A small network was shown many inputs. Here are its activations along a few directions, one row for each input.
Each table varies a few parts of the input and shows all the possible inputs, shuffled.
A made-up example of a description, with smaller parts first: values(3) and (point or line(9) or (line(6) and ring(8))).
Shared parts are said once, and a part with two or three values counts as separate values.

Other details of the inputs vary at random and push rows far along two fixed directions, the same in every table; ignore that.

Rows:
x1: [ 16  52   3  19  53  29   2  54 -34  67  38]
x2: [-30  -7 -33  -5  20   5   9  -1 -42  43  -3]
x3: [-59 -22  18  23 -38  -8  14 -14   7   4 -51]
x4: [ 34  -9  37   5 -41  11  -4  -7  29 -45  -7]
x5: [-27 -16 -14  -5  14  13   8 -14 -18  44 -18]
x6: [-63  -9 -15  -1  35  -8  20   6  22  31 -14]
x7: [ 41   1  34  21 -25  -1 -23 -12  28 -48 -11]
x8: [ 54   8  -6  16  -6  19  -8   7  -7 -21  38]
x9: [  8  14   0  10  22  -6   0  22 -34   4   0]
x10: [-49 -44  -3  11   6 -48   7  13 -22  41  12]
x11: [-48  13 -15 -23   5  -2  12   7 -35  42  -2]
x12: [ 11  19  13  -5  36   2   3  11 -25  33   3]
x13: [-20  11   8 -27  -3  13   2  -1  -4  30  -2]
x14: [-53 -22 -25   2 -28 -18  -3 -45  -9   1 -30]
x15: [ 39   4  17   0 -21 -14 -24 -19   5 -61  -1]
x16: [ 27  12  13  30 -36  -5 -31  -6  17 -61   2]
x17: [58  4 10 15 -4 30 -6  2 10 -9 28]
x18: [ 72  45  18  -4  51  35  -9  51 -21  22  48]
x19: [ 12  13 -17  -9  16   5 -11  17  38 -36  38]
x20: [ 44   7  29 -11  -5  27   2  21   4 -15  12]
x21: [-33  -7  -1  -1   5  -7  27  19 -41  21 -20]
x22: [ 30  -5  20   6 -44   1  -6  -2  12 -58   2]
x23: [ 25  16   7  -7 -31  -9 -41 -25  19 -56   3]
x24: [-69 -32 -16  -8  -1 -37  16 -30  16 -14 -30]
x25: [-39   4 -14  -2  20 -16  -2   4 -38  27 -25]
x26: [ 44 -22  16  11 -27  18 -11 -23  24 -44  -6]
x27: [ 27  -3  -7 -17 -22 -20 -11 -20  50 -58  13]
x28: [ 46  23  11  17   1   1 -17  17  -8 -29  23]
x29: [-32   3   2  -5  25  -3  -2   1 -21  40 -30]
x30: [ 61  44 -10 -25  35  52 -15  20  -9  41  72]
x31: [ 49  12  29 -25  -4  24   0   8   4 -14  23]
x32: [-55 -31  13 -15 -26  -7   9 -23   2   6 -58]
x33: [ 71  31 -15  -2  40  41   1  44 -38  19  68]
x34: [ 20  -1 -21   2 -21 -12 -16  -6  63 -66   8]
x35: [-51 -10 -14 -13  26 -25  29  -9  13  45 -21]
x36: [ 57  28 -31 -13  18  -3   5  23  26 -13  31]
x37: [-19   4 -22   0  24  -4  12  11  36  19  -3]
x38: [-47 -29  -3  39 -29  -3   7 -31   6  10 -42]
x39: [ 24  -7  12 -23 -41   9 -20  -9  14 -58  -3]
x40: [ 20   3  16  13 -52   7 -14   0  18 -59   4]
x41: [-65 -34   1 -11   4 -25  18 -34  31   0 -38]
x42: [ -8  30 -37 -12  72  -1  43  41 -13  91  10]
x43: [ -4  14 -16  -7  60  22  29  19 -53  89  24]
x44: [-50 -25 -19  40 -31 -15   6 -26 -10  -4 -33]
x45: [-13 -15  10 -12 -26 -14   9 -15 -13 -25 -20]
x46: [ -4 -23 -10   4 -18 -11   3 -32 -14 -19 -12]
x47: [-51 -66  22  14 -20 -48   0 -16  16  19 -21]
x48: [ -3  25   6 -11  16   5 -17  -2  -4  26   2]
Each input here is: values(2) and (point or ring(5) or (values(3) and line(6))).
- Changing only the values(2) part turns x10 into x47. The same change can be made to x8. Which row results? => x17
- Changing only the values(2) part turns x33 into x26. The same change can be made to x45. Which row results? => x31
- Change only the line(6) part in x3. List by row number the other rows that result. => x4, x13, x20, x31, x32
- Change only the values(2) part in x7. List by row number the other rows that result. => x28

Rows:
x49: [ 37  16  -7  24  -2  40 -11  10 -38   7  42]
x50: [  6   1  19  21 -32  -4 -31   2 -20 -41  13]
x51: [  2   4   3 -22 -10 -19 -16 -10  32 -27  25]
x52: [ 13 -40   3 -16 -34  13 -19 -48  40 -44 -16]
x53: [ 33  29  14 -12  73  35  33  66 -42  88  63]
x54: [ 31  39   0  11   0  32   1  35 -43 -15  25]
x55: [ 46  34   5 -19  -4  26   3  27 -33   5  14]
x56: [ 34 -18  34  14 -34   2  -1   5  10 -13  -6]
x57: [-45 -13  -5   5  26 -20  39  13  13  49  -2]
x58: [ 26  11 -11   9  24   8   6  46  34   8  47]
x59: [ -2 -22 -13  -7 -33  -3  -5 -50  47 -33  -2]
x60: [ 11  -7 -33   3 -16   9 -15 -16  38 -22  21]
x61: [-43 -33   7  -3  27  -9  31  14   2  48 -23]
x62: [ 26  20   7  -2  -1  -3 -15 -21  55 -33  -1]
x63: [ 44 -13   9   0 -45  20 -20 -29  -1 -20   2]
x64: [-55  -5   7  51  -9 -16   0 -16 -30   8 -61]
x65: [-31   8  11   2  33  -3  12  -9 -23  46 -34]
x66: [ 22  -7  31 -23 -22  -5 -25 -17   7 -38  14]
x67: [-39   4  -2 -21  14   2  31   1 -39  30 -28]
x68: [ 21  -3  25  -9 -36  -9 -28  -6 -10 -20   3]
x69: [ 18  -4  28  16 -38  -8 -23 -30  13 -30 -49]
x70: [ 10  18  -9 -25 -12   0   9  -8  32 -38   4]
x71: [ 39  26  10 -18  43  25 -13  15  14  13  13]
x72: [ 37  12  21  37   5  25   3  44 -22   3  38]
x73: [-57 -19  -2 -26  24 -20   3   1 -18  38 -15]
x74: [-42   9 -20 -33  45   8  34  24 -35  55 -17]
x75: [ 14  26 -21 -14  21  -3 -22  34  13   0  56]
x76: [-58  12 -44  -5  17 -14  27  18  -5  22 -18]
x77: [-70  -5 -27  24  10 -33   5 -16  24  16 -53]
x78: [ 35 -17  12 -12 -26  25 -13 -38  12 -28  10]
x79: [ -63  -63  -54   50   -6 -103   21  -43  -25  -34  -63]
- Describe the family of inputs behind these rows. => point or (values(5) and line(6))
- Change only the values(5) part in x55. List by row number the other rows that result. => x56, x63, x68, x69
- Change only the values(5) part in x52. List by row number the other rows that result. => x61, x71, x73, x74

Rows:
x80: [ 17   7 -10  -7   2   1  -8   0   5 -16  19]
x81: [ 31   8  13   9  -7  10  -6   2 -13  -9   2]
x82: [17  2  6 -2  6  3 -2  6 23 -7 17]
x83: [-70   0 -18  18  32   0  36  16 -70  94 -23]
x84: [ 15  12  -3   2   7  -1  -5   8  18 -15  15]
x85: [ -89  -75   -3   29  -77  -66    1  -76   42  -67 -103]
x86: [ 23   5  17   0  -7  15  -5   7 -13 -14   6]
x87: [ 15  16  -3  -9   7   5  -6   7  21 -12   8]
x88: [ 17   7   6 -13   6   9  -3   4  26  -4   9]
x89: [21 -4 -1 -1  1  2 -3  7 15 -7 20]
x90: [ 23   9  18   0 -14   7 -10   7 -17 -10   9]
x91: [ 25   6  15  12  -7  13 -14   4 -13  -9   6]
x92: [ 16  13  -9 -14   3   6  -8  -2  10 -13  13]
x93: [ 19  -2  -1 -11   1   6  -6  -2  10  -8  20]
x94: [-79  -2 -27 -11  49 -10  38  11 -44  97 -19]
- Describe the family of inputs behind these rows. => values(5) or (values(2) and ring(5))

Rows:
x95: [ 8  9 -4  7  1  5 -4 11 -3 -4 12]
x96: [-33   0  -4  -1   6 -13   8  -8  -4  16 -21]
x97: [-24  -9   0   7  -1  -4  14 -10 -14  21 -25]
x98: [-26  -5   3   3  -2  -9   6 -10 -16  22 -24]
x99: [-29  -7  -1  16  -2 -11   9   2 -10  18 -21]
x100: [11 16 -3 -9  6  6 -7  3 -1 -4 15]
x101: [11  6  1 -2 11  8 -5  6  1 -5 17]
x102: [ 18   9  -3  -4  -1  12  -3  -1   8 -17  12]
x103: [ 15   2 -10   5  -2  -2  -6   2   6  -9  15]
x104: [  6   1   0 -15  -3  16  -1   5  14   9  24]
x105: [ 9 12 -6  6  5  3 -2  9  0 -4 17]
x106: [-33  -9  -1   5  12 -11  11  -3  -3  18 -17]
x107: [  4 -44  14   8 -70 -24 -20 -62  63 -91 -51]
x108: [16  9 -4 -9  9  0 -6  2  6  4 10]
x109: [12  8  6 -6  4  3  1 14  0 -2  7]
x110: [-32  -1  -1   0   3 -10   5  -4  -7  17 -25]
x111: [-29 -12   5   8   6  -7   8  -1 -12  21 -21]
x112: [12  2 -1 -4 11  7 -5  6  3 -2 18]
x113: [10  4  4 -1  7 10 -7  8 -2 -5 11]
x114: [15  5 -7  5  8 -2 -1  9  6  4 14]
x115: [ 12  11   2  -6  -2   9 -10   4  -9  -2   8]
x116: [-28 -17  -5   3  11 -15   9  -7  -1  19 -17]
x117: [ 22   2   7  -3   6   6  -7   4  16 -11  14]
x118: [ 11   6   2  -6  -1   4  -2  10  -4 -10  10]
x119: [ 9  7 -4 -2  2 12 -1  4 -2 -5  4]
x120: [ 12   1   1   1  -4  12   1  -4 -11   1   4]
x121: [10 12 -1  6  7  1  0 11  6 -1 13]
x122: [ 9  9  1 -2  7 11  2  7  2  2  1]
x123: [ 14  -2   9   3   1   9  -5   0 -10   0  11]
x124: [ 20   6  -5  -5   0  11  -3  -1  10 -14  12]
x125: [ 14   8   4  -4  -4   8  -8  -3 -13   1   8]
x126: [16  3 10 -4 -4  3 -1  9 -1 -6  5]
x127: [11  4 -1 -1 -3 13 -1  2 -7 -3  3]
x128: [13 13  0 -9  8  3 -5  4  7  2 10]
x129: [-31  -8  -8  12   4 -16  11  -1   0  17 -16]
x130: [15 -1 -4 -4 11  4 -6  3  1 -1 18]
x131: [ 12   9  -1  -8   3   2   0   8  -1 -10  16]
x132: [-37 -15  -1  -8  -4  -2  13  -5  11  28 -11]
x133: [10 14  0 -7  2  8 -9  5 -4 -4  9]
x134: [-25  -9   0  17  -4 -12  10  -4 -13  21 -19]
x135: [16  1 -6 -9  3 -2 -1  5 -1 -6 17]
x136: [10  6 -2  9 -3  6 -4 10 -8 -2 11]
x137: [ 21   1   8  -5 -14   5  -7   4  -1 -22   9]
x138: [13  5 -3 -9  3  2  0  8  1 -7 17]
x139: [ 15   9  -9 -10   7   2  -9   0  -1   0  15]
x140: [-32  -5  -4  14   2 -12   9   3  -6  15 -20]
x141: [-29  -8  -9   2   7  -7  15  -7   0  18 -22]
x142: [13  5  9  0  8  8 -5  9  5 -3  7]
x143: [-20 -13  -5  -3   0 -18  10  -5   1   7 -15]
x144: [ 19   2   3  11 -12   5  -7   0  -4 -10  12]
x145: [11 10 -1 -3  7  9  3  3  9 -3  5]
x146: [ 15   0   6  -3  -7   4  -1   2 -12  -4  10]
x147: [-33  -5  -3  -1   7 -15  16   1  -7  16 -17]
x148: [12  1  7  1  3 11 -7  6 -7 -3 10]
x149: [-27  -8  -2   5   0  -3  13  -4 -10  18 -27]
x150: [ 12  13  -5 -10   6   5  -7   3   1  -1  15]
x151: [ 19   8  -6   4   0   4  -7   7   8 -12  20]
x152: [-25 -12   5   4  -3 -12  14  -4 -17  19 -20]
x153: [  1 -41  21   4 -69 -28 -18 -51  59 -91 -43]
x154: [-25 -15   7  10   3  -8   9  -8 -14  21 -20]
x155: [-29  -3   2   2  -1  -9   5  -5 -12  19 -26]
x156: [ 14   2 -12  -5   6   6   0  -1   1  -1  10]
- Changing only one part turns x150 into x128. The same change can be made to x105. Which row results? => x121
- Changing only one part turns x97 into x120. The same change can be made to x116. Which row results? => x130
- Describe the family of inputs behind these rows. => values(2) and (point or (values(5) and line(6)))
- Change only the line(6) part in x126. List by row number the other rows that result. => x109, x143, x147, x152, x153
- Change only the values(2) part in x145. List by row number the other rows that result. => x102
- Change only the values(5) part in x133. List by row number the other rows that result. => x95, x113, x118, x119
- Change only the values(5) part in x125. List by row number the other rows that result. => x120, x123, x144, x146
- Change only the values(2) part in x95. List by row number the other rows that result. => x140

Rows:
x157: [ 32  17 -21  -9  16   9   0  20 -29  10  58]
x158: [-21 -12  -6 -22  20   3  15  -4  -2  48   4]
x159: [-22 -11   7  10  15 -18  20  21 -20  34   9]
x160: [ 40 -27  26 -18 -50  10 -20 -39  49 -59   8]
x161: [-14 -24  19 -15 -31   7  -2 -24   3  -3 -26]
x162: [ -3 -12   1  29 -40 -12 -22 -36  56 -59 -35]
x163: [-22 -20   6   4  -3 -29   5  -1  32 -24 -19]
x164: [30  4 10  0 19 -5 -1 30  7  6 38]
x165: [ -2   7  27   9   4   1   3  24 -25   6   0]
x166: [ -3  13   4  26  10  21   8  14 -33  28  -2]
x167: [ 35  20  20   0  16  13  -1  46 -24  17  35]
x168: [-60  -3 -10 -19  15 -10  11 -14  13  37 -31]
x169: [  1  16 -18  -6  12   6   2  22 -51  25  24]
x170: [-51 -37 -17   9 -27 -31   4 -28 -27  -8 -35]
x171: [ 32 -28  26 -19 -43  14 -20 -31  31 -45  -2]
x172: [-62 -14   1   7  -9 -42  17 -11  26 -12 -59]
x173: [ -3 -11 -24  -4  -4 -17  -5 -16   5 -22   8]
x174: [-16   2 -11  19 -14  -6   4 -16  32 -22 -36]
x175: [-35  10 -32  -9  -3 -23   6 -13   5 -17 -24]
x176: [ -7  17  -5 -34  14  11  10  -3  26  10  -9]
x177: [ -2 -33 -11   2 -47 -29 -17 -42  26 -62 -13]
x178: [-10 -14  14   8   5 -12   8  20 -20  18   1]
x179: [ 99  49  23   9   0  51 -28  19  -5 -26  34]
x180: [-57 -32   1  13   8 -40  19  -5   6  16 -34]
x181: [ 37  30  26 -30   9  38  -8   2 -20  15   4]
x182: [ 28  20  -6 -37  37  29   3  18  18  25  40]
x183: [ 54   9  13  -3 -44  12 -34 -15   4 -82  18]
x184: [  7  17  32   5   2  -1  -3  15 -25   2 -20]
x185: [-61   5  -7   8  30 -32  16  21  -4  38 -22]
x186: [ 13  17  -4  20  19  25   9  28 -36  45  18]
x187: [-46 -32 -10  36 -11 -17  20 -20 -11  25 -29]
x188: [-15  -8 -16  25  18  -1  15   5 -10  42   2]
x189: [  6  19 -23  13  43  17  13  27  -2  40  24]
x190: [ 10  -7  -3  24   2  13   3   8 -18  19   7]
x191: [-56 -22  16  -9 -14   1  13 -25 -19  24 -46]
x192: [ 24  -1 -19 -11 -15  -9 -18 -14  31 -59  17]
x193: [ 65  25  16  -9 -36  14 -37 -18  -5 -74   5]
x194: [ 21  45 -31 -15  33   6 -13  26  -8   4  47]
x195: [  1   3  -7 -27  37  16  12   6   3  45  22]
x196: [34  2 -7 19  9 15 -5  2 20 -4 21]
- Changing only one part turns x184 into x179. The same change can be made to x165. Which row results? => x166
- Changing only one part turns x173 into x180. The same change can be made to x192. Which row results? => x163
- Describe the family of inputs behind these rows. => values(4) and line(10)
- Change only the values(4) part in x170. List by row number the other rows that result. => x171, x178, x190
- Start at x176 and move only the line(10) part, one step at a time. The first step leads to x168. Which rows follow, in order? => x182, x195, x158, x160, x171, x161, x191, x181
- Change only the values(4) part in x159. List by row number the other rows that result. => x157, x160, x187
